These are the activations of a small neural network, seen along a few directions. Each row is one input.
Each table varies a few parts of the input and shows all the possible inputs, shuffled.
Descriptions start from the smaller parts, as in this example, which fits no table here: values(2) and (point or line(9) or (line(4) and ring(5))).
Shared parts are said once, and a part with two or three values counts as separate values.

Other details of the inputs vary at random and push rows far along two fixed directions, the same in every table; ignore that.

Rows:
r1: 12,-2,3,5,-9,-7,-1,-3,11,-4,0
r2: 12,-1,2,6,-10,-6,2,0,11,-7,-1
r3: 11,-1,0,5,-8,-8,2,-3,12,-6,-1
r4: -32,18,24,-57,37,33,49,-5,-2,43,32
r5: 6,-15,-7,14,-3,8,2,-11,-5,-4,6
r6: 4,-9,-4,20,2,5,-1,-3,2,4,1
r7: 8,-15,-9,14,-3,7,0,-9,-6,0,7
r8: 13,0,0,5,-10,-6,1,0,12,-5,-1
r9: -45,23,-9,-34,7,-22,-49,38,-50,-25,-37
r10: -46,23,-9,-34,7,-22,-50,40,-50,-24,-37
r11: 11,0,1,4,-8,-6,1,-6,14,-7,-4
r12: -31,17,21,-57,37,30,48,-2,-4,45,34
r13: 12,-1,0,4,-8,-8,-1,-3,11,-4,-1
r14: 1,-8,-1,23,-3,7,2,-5,0,6,2
r15: -47,22,-7,-34,7,-22,-51,37,-50,-26,-37
r16: -27,18,21,-58,42,28,48,0,-2,43,38
r17: 12,-1,-1,4,-8,-8,0,-3,12,-5,-1
r18: 2,-10,-4,20,0,6,-1,-3,1,6,0
r19: 12,1,2,5,-10,-3,2,-3,13,-7,-3
r20: -54,17,-9,-16,17,-9,-50,36,-60,-17,-33
r21: 7,-14,-6,13,-1,10,3,-14,-6,-3,0
r22: 12,-1,-1,4,-9,-6,1,-1,11,-6,-1
r23: 3,-7,-1,20,2,8,-1,-6,3,2,-2
r24: 2,-3,-1,22,-1,9,0,-7,1,2,0
r25: 4,-5,-4,22,-1,5,-2,-2,-1,6,4
r26: 11,0,1,5,-9,-5,2,-5,13,-7,-4
r27: 7,-16,-7,15,-1,7,3,-11,-7,-2,3
r28: 5,-6,-3,21,2,5,1,-4,2,4,3
r29: 11,-1,1,5,-8,-8,2,-2,11,-7,-1
r30: 13,-1,-2,5,-8,-9,0,0,11,-4,0
r31: 6,-14,-9,13,-3,7,1,-10,-5,-3,5
r32: 3,-4,-1,21,1,7,-1,-6,2,1,-1
r33: 13,-1,-2,5,-9,-8,0,1,10,-3,0
r34: -22,25,25,-73,31,19,48,0,8,30,28
r35: 3,-10,-4,20,0,6,-1,-2,1,9,2
r36: 13,-2,1,4,-9,-8,-4,-1,10,-1,1
r37: 3,-7,-3,22,-3,6,-1,-3,-1,9,3
r38: -46,24,-7,-34,6,-18,-50,36,-49,-27,-39
r39: 14,-1,0,5,-10,-6,0,1,11,-3,1
r40: 12,-1,-2,4,-8,-9,-1,-2,11,-3,1
r41: 12,-1,-1,4,-8,-8,-1,-1,11,-3,1
r42: 1,-11,-2,21,0,7,0,-4,1,5,0
r43: 13,-1,0,4,-8,-8,-3,-2,11,-2,1
r44: 2,-5,-1,23,-1,6,1,-4,0,3,3
r45: 12,0,3,5,-9,-4,-2,-6,12,-5,-3
r46: 1,-9,-1,20,-1,9,-1,-6,2,4,-3
r47: 6,-9,-4,20,2,5,-1,-1,2,6,3
r48: -24,9,15,-65,39,31,51,-9,-10,37,36
r49: 11,-1,1,5,-9,-6,3,-2,11,-7,0
r50: 13,-2,-2,5,-8,-9,0,-1,12,-3,1
r51: 3,-9,-2,21,2,6,0,-3,2,2,0
r52: -44,22,-9,-34,6,-21,-50,40,-50,-23,-34
r53: 11,0,1,4,-8,-5,1,-6,13,-7,-3
r54: 3,-4,-3,22,-1,6,0,-4,0,5,3
r55: 11,0,1,6,-9,-8,1,0,10,-7,-2
r56: 10,0,2,4,-9,-6,-1,-5,13,-7,-4
r57: 13,-1,2,4,-9,-7,-1,-3,12,-3,0
r58: 12,-1,-2,5,-8,-9,1,-2,12,-5,-2
r59: 11,-1,-1,4,-8,-8,1,-4,12,-5,-1
r60: -22,25,27,-74,31,19,46,-3,8,31,29
r61: 5,-13,-7,13,-3,10,0,-13,-5,-5,3
r62: 10,-1,1,5,-8,-8,0,-3,11,-7,-2
r63: 11,-2,2,5,-8,-8,-1,-3,11,-6,-1
r64: 10,-16,-9,14,-1,6,2,-10,-7,2,5
Description of these inputs: line(4) and (values(2) or ring(5) or line(9)).
Question: Which other rows does r38 become when the line(9) part takes its other values? List them by row number.
Answer: r11, r19, r26, r34, r45, r53, r56, r60
Question: Which other rows does r7 become when the values(2) part takes its other values? List them by row number.
Answer: r64
Question: Start at r47 and move only the line(4) part, one step at a time. The first step leads to r6. Which rows follow, in order?
Answer: r51, r23

Rows:
r65: 20,2,16,18,0,17,42,-24,35,17,29
r66: -2,-1,2,-30,15,10,15,-2,-8,20,21
r67: 28,-16,-3,8,2,12,49,-15,24,13,34
r68: -16,15,17,-17,12,14,16,-6,3,18,14
r69: 21,-19,-11,53,-14,-13,-35,2,5,-13,-23
r70: 26,-13,8,5,6,20,37,-36,34,13,24
r71: 12,-11,-13,57,-15,-8,-20,4,7,-27,-27
r72: -23,17,15,-21,12,11,3,4,-12,15,1
r73: -17,11,0,-26,11,10,7,4,-20,0,14
r74: 14,-15,-12,53,-32,-9,-32,2,0,-6,-19
r75: -19,13,-3,-46,5,-27,-25,22,-18,-22,-24
r76: 25,-20,1,8,8,13,49,-21,30,10,27
r77: -13,2,2,-24,19,17,30,-5,-1,2,8
r78: -71,27,-14,-60,27,-17,-64,50,-88,-18,-32
r79: 26,1,-6,33,-29,-28,-28,2,27,-30,-32
r80: -33,2,-4,-26,9,3,-27,10,-36,-6,-28
r81: -15,16,9,-19,13,9,16,0,0,24,19
r82: 23,-4,13,14,8,19,35,-28,42,22,22
r83: -11,7,9,-17,26,6,19,4,7,15,15
r84: -27,11,13,-20,6,11,5,3,-11,20,-2
r85: 17,-17,-22,50,-29,-9,-20,2,-9,-32,-13
r86: 21,-12,-16,54,-19,-19,-34,5,0,-11,-12
r87: -15,11,6,-23,17,4,-1,16,-14,22,8
r88: -13,9,14,-20,20,17,14,-4,7,20,5
r89: 1,15,15,-39,10,-13,18,7,25,9,6
r90: -33,12,-1,-21,6,-1,-27,8,-39,-14,-15
r91: 20,-17,-10,47,-29,-5,-31,-13,-7,-24,-19
r92: 27,0,-7,36,-41,-29,-30,8,23,-27,-18
r93: 22,-16,9,6,-10,21,40,-35,26,23,23
r94: 32,-4,-12,23,-41,-29,-27,1,10,-35,-18
r95: -17,2,-1,-28,24,3,7,3,-14,1,7
r96: -5,-6,-1,-29,9,9,18,-3,-8,26,16
r97: 27,-7,-6,27,-42,-26,-26,-7,15,-39,-23
r98: -73,20,-11,-56,32,-16,-64,44,-81,-23,-40
r99: -11,27,22,-40,-2,-8,6,11,8,-1,-2
r100: -30,-6,-7,-25,12,-2,-29,16,-36,-4,-21
r101: -28,-1,-6,-26,17,-4,-31,16,-37,-8,-17
r102: 12,-18,-11,53,-22,-6,-33,-4,8,-12,-31
r103: -8,11,5,-17,20,6,19,9,1,18,23
r104: -12,18,8,-16,14,10,22,3,0,17,20
r105: -8,1,9,-30,18,19,16,-12,-2,12,7
r106: -10,-2,4,-28,3,17,17,-6,-8,21,17
r107: 19,-9,-11,54,-27,-9,-34,2,-1,-12,-15
r108: -13,-2,10,-21,18,9,15,1,6,29,7
r109: 18,-2,8,16,-2,16,48,-11,32,19,32
r110: 7,13,5,-49,3,-13,19,6,8,5,14
r111: 22,-12,7,17,10,12,47,-12,38,17,24
r112: -33,13,-8,-12,13,-8,-19,37,-35,-6,-12
r113: 20,-20,-16,52,-25,-15,-34,7,-1,-4,-19
r114: -5,4,-2,-27,19,7,21,0,-7,11,25
r115: -23,17,8,-19,24,10,7,6,-4,5,-1
r116: 38,-2,12,-18,-8,1,41,-27,51,2,16
r117: 18,-17,-12,54,-13,-16,-36,0,7,-16,-19
r118: 19,-17,-17,48,-16,-7,-27,-10,0,-34,-21
r119: 9,-7,-11,59,-25,-10,-18,3,0,-26,-23
r120: -12,9,8,-23,12,15,23,-10,-7,4,16
r121: 28,-10,5,7,-5,17,36,-29,25,17,36
r122: -36,12,-5,-19,6,-1,-13,17,-43,-20,-18
r123: 31,-12,7,5,-7,20,35,-28,24,20,33
r124: 32,-1,-11,32,-32,-37,-28,12,19,-22,-19
Question: What is each input in this table made of?
Answer: values(2) and ring(5) and (point or line(5))
Question: The inputs of r118 and r115 match in every part but the values(2) part. If r93 is changed in the same way as r118 into r115, which row does it become?
Answer: r84
Question: The inputs of r85 and r109 match in every part but the values(2) part. If r114 is changed in the same way as r85 into r109, which row does it become?
Answer: r103
Question: Which other rows does r122 become when the ring(5) part takes its other values? List them by row number.
Answer: r67, r76, r77, r85
Question: Which other rows agree with r76 in the values(2) part and the ring(5) part? List them by row number.
Answer: r75, r95, r98, r100, r101
Question: Which other rows does r111 become when the line(5) part takes its other values? List them by row number.
Answer: r69, r83, r108, r117
Question: Which other rows does r124 become when the values(2) part takes its other values? List them by row number.
Answer: r110

Rows:
r125: 10,-1,-16,21,-16,-26,-31,18,-11,-32,-26
r126: -61,30,6,-91,33,-6,-5,33,-41,2,-6
r127: 9,-8,1,2,11,9,29,-8,6,7,20
r128: -75,34,10,-68,37,10,-7,40,-59,18,-4
r129: -7,-9,-10,43,-7,-11,-44,9,-19,-6,-28
r130: 17,7,9,-2,1,-2,24,-4,26,6,22
r131: -2,6,-1,25,-21,-9,-31,-3,-1,-40,-41
r132: 7,-17,-25,26,-15,-8,-36,0,-24,-22,-21
r133: 10,5,12,0,4,-1,16,-6,29,25,9
r134: -13,-3,-6,36,-12,2,-34,-8,-18,-36,-37
r135: 24,-3,1,-16,-5,1,21,-16,20,8,17
r136: 15,3,15,2,1,5,20,-3,33,19,15
r137: 13,6,10,0,-7,1,27,-4,28,18,18
r138: 20,-8,9,-19,-7,0,18,-17,17,7,18
r139: 5,-4,7,10,10,18,17,-4,14,23,15
r140: 11,-14,-4,-2,5,14,27,-13,10,10,20
r141: 7,-21,-19,24,-18,-7,-37,-3,-25,-20,-18
r142: 10,-2,1,10,8,12,25,-10,13,12,28
Question: What is each input in this table made of?
Answer: values(2) and (point or line(8))
Question: The inputs of r125 and r127 match in every part but the values(2) part. If r135 is changed in the same way as r125 into r127, which row does it become?
Answer: r132
Question: Which other rows does r139 become when the values(2) part takes its other values? List them by row number.
Answer: r136
